These are the activations of a small neural network, seen along a few directions. Each row is one input.
In each table, some parts of the input vary, and every possible input appears once, in random order.
A made-up example of a description, with smaller parts first: one of 2 separate values, together with either a single point or one of 9 places around a ring or (one of 4 places along a line, together with one of 8 places around a ring).
Shared parts are said once, and a part with two or three values counts as separate values.
In the rows, 128 means zero.

Other details of the inputs vary at random and push rows far along two fixed directions, the same in every table; ignore that.

Rows:
R1: [125  94 138 112 146 131 114 144 132 154 130 140]
R2: [123 132 126 130 107 118 137 130 111 127 126 125]
R3: [116 137 117 128 116 124 129 130 110 123 130 120]
R4: [115 142 123 133 114 124 130 127 116 123 127 121]
R5: [123 132 124 132 109 118 136 130 113 126 130 125]
R6: [141 141 130 133 112 122 135 118 120 119 129 126]
R7: [148 141 124 132 114 124 136 118 125 115 128 129]
R8: [115 136 116 126 116 124 129 131 107 124 130 120]
R9: [133 149 129 133 117 130 129 114 123 116 126 122]
R10: [123 130 148 118 152 123 107 143 133 160 123 140]
R11: [123 131 122 132 110 118 136 131 112 125 134 126]
R12: [145 144 120 137 120 121 143 122 128 114 130 131]
R13: [122 128 119 130 110 118 135 132 110 125 134 125]
R14: [139 113 144 125 158 130 125 135 153 144 125 141]
R15: [133 133 142 125 162 129 119 133 148 143 124 137]
R16: [107  37 127 137 110 198 153  95 182  75 107 101]
R17: [119 116 139 119 150 132 110 141 137 150 130 137]
R18: [116 141 121 133 116 124 130 129 115 122 131 122]
R19: [136 151 119 137 126 128 137 119 131 111 127 126]
R20: [129 145 108 132 127 125 130 123 123 116 135 119]
R21: [124  93 139 115 146 133 115 142 137 151 130 139]
R22: [137 135 109 132 121 119 136 126 120 118 137 123]
R23: [136 141 147 121 162 123 111 134 141 152 123 136]
R24: [144 131 143 121 152 135 111 126 148 140 125 140]
Description of these inputs: one of 2 separate values, together with either a single point or one of 5 places around a ring or one of 6 places along a line.
The inputs of R24 and R7 match in every part but the choice among 2 separate values. If R15 is changed in the same way as R24 into R7, which row does it become?
> R14
Change only the place on the line of 6 in R11. List by row number the other rows that result.
> R1, R2, R5, R13, R21
Start at R10 and move only the place on the line of 6, one step at a time. The first step leads to R4. Which rows follow, in order?
> R18, R17, R3, R8

Rows:
R25: [138 135 147 127 131 119 120 129 139 147 119 133]
R26: [108 126 142 117 140 125 112 139 117 149 122 119]
R27: [141 176  88 150  76  97 168 118  94  92 132 111]
R28: [154 124 119 118 148 126 117 130 132 132 144 139]
R29: [136 156 141 125 162 131 121 120 140 134 117 128]
R30: [142 202 106 160  91 111 164 102 107  76 128 112]
R31: [146 122 122 130 148 115 134 138 142 139 136 134]
R32: [110 128 119 117 153 122 112 147 120 146 132 120]
R33: [142 200 115 160  80 115 163 101 109  75 119 114]
R34: [142 134 135 122 141 125 113 125 133 140 133 132]
R35: [120 167  86 142  69 100 164 124  72  94 134 112]
R36: [145 158 102 145  64 106 167 107  81  89 136 108]
R37: [116 115 141 119 137 122 123 138 118 149 125 127]
R38: [108 128 143 116 130 127 111 140 118 148 115 123]
R39: [118 116 119 118 149 120 124 146 121 145 133 128]
R40: [143 138 126 121 142 126 110 129 135 138 132 136]
R41: [131 109 121 125 137 110 132 152 121 145 145 145]
R42: [107 134 136 128 137 132 108 136 128 143 136 139]
R43: [154 122 140 120 134 127 119 123 128 137 135 140]
R44: [107 133 147 126 125 136 106 135 130 145 127 141]
R45: [109 126 133 117 143 126 112 140 119 147 125 121]
R46: [155 128 124 117 140 128 115 130 133 135 136 145]
R47: [136 153 127 125 169 134 122 122 145 127 123 126]
R48: [153 116 121 121 145 119 127 135 132 139 141 139]
R49: [144 136 145 120 130 126 110 126 130 143 124 136]
R50: [107  81 115 136 124 199 148  90 179  65 101 100]
R51: [148 153 132 139 163 130 128 125 159 120 131 139]
R52: [132 115 127 123 131 112 128 151 122 148 138 151]
R53: [106 134 135 121 144 129 106 138 122 147 129 126]
R54: [119 164 105 144  65  97 166 119  69  98 133 107]
R55: [131 110 145 126 126 111 130 145 119 151 138 146]
R56: [103  42 121 141 107 194 151  91 183  73 111  95]
R57: [110 131 124 117 144 125 110 145 121 146 124 125]
R58: [142 133 122 122 149 125 112 128 135 135 140 129]
R59: [153 120 125 120 137 121 125 135 132 140 134 144]
R60: [147 151 152 140 152 130 129 119 154 125 123 139]
R61: [107 133 145 128 134 132 108 134 127 146 135 138]
R62: [106 134 143 120 140 128 106 137 120 150 127 125]
R63: [149 156 136 137 157 130 125 126 159 124 124 145]
R64: [142 134 143 122 137 124 113 123 129 142 131 131]
R65: [113  35 126 144  98 188 165  96 177  75 110 102]
R66: [137 131 128 127 143 123 119 131 146 140 127 133]
R67: [107 138 125 120 144 129 104 143 125 146 129 130]
R68: [153 115 143 120 124 123 125 131 129 143 127 144]
R69: [118 119 124 117 141 123 121 144 122 146 126 132]
R70: [102  39 129 142 100 195 154  88 181  72 108  93]
R71: [136 155 149 126 159 131 122 118 139 136 115 127]
R72: [131 111 136 125 129 112 130 146 119 149 139 147]
R73: [106 131 120 121 152 129 107 143 125 142 136 125]
R74: [123  38 119 134 103 187 154  99 166  79 120 111]
R75: [117 117 133 119 140 123 123 140 119 147 126 128]
R76: [147 124 145 129 129 116 132 134 138 146 121 139]
R77: [156 124 142 117 127 129 116 126 129 138 128 145]
R78: [126 115 146 120 124 119 126 141 120 149 123 141]
R79: [136 153 150 124 151 136 120 119 143 134 107 130]
R80: [ 97  38 105 132 109 180 156 114 155  82 123 108]
R81: [146 126 135 131 140 114 134 134 137 144 130 136]
R82: [130 177  85 150  84 104 159 110  97  86 138  96]
R83: [132 113 148 123 119 112 127 147 120 152 131 151]
R84: [ 96 177 102 143  59 120 146 113  76  89 121  94]
R85: [108 137 127 127 137 132 107 140 131 141 135 143]
R86: [154 124 132 119 139 127 118 126 130 136 137 141]
R87: [120 167  96 144  68  97 166 120  68  96 135 108]
R88: [106 131 121 129 144 132 110 140 131 137 143 137]
R89: [117 117 143 117 128 125 121 139 120 148 118 130]
What is each input in this table made of?
> one of 5 places along a line, together with either one of 2 separate values or one of 5 places around a ring or one of 6 places along a line
The inputs of R50 and R79 match in every part but the place on the line of 5. If R27 is changed in the same way as R50 into R79, which row does it become?
> R76
The inputs of R32 and R57 match in every part but the place on the line of 5. If R80 is changed in the same way as R32 into R57, which row does it become?
> R35
List by row number the other rows that have the place on the line of 5 in common with R56.
> R29, R30, R34, R42, R45, R53, R72, R74, R75, R81, R86, R87
Start at R83 and move only the place on the line of 6, one step at a time. The first step leads to R78. Which rows follow, in order?
> R89, R38, R84, R44
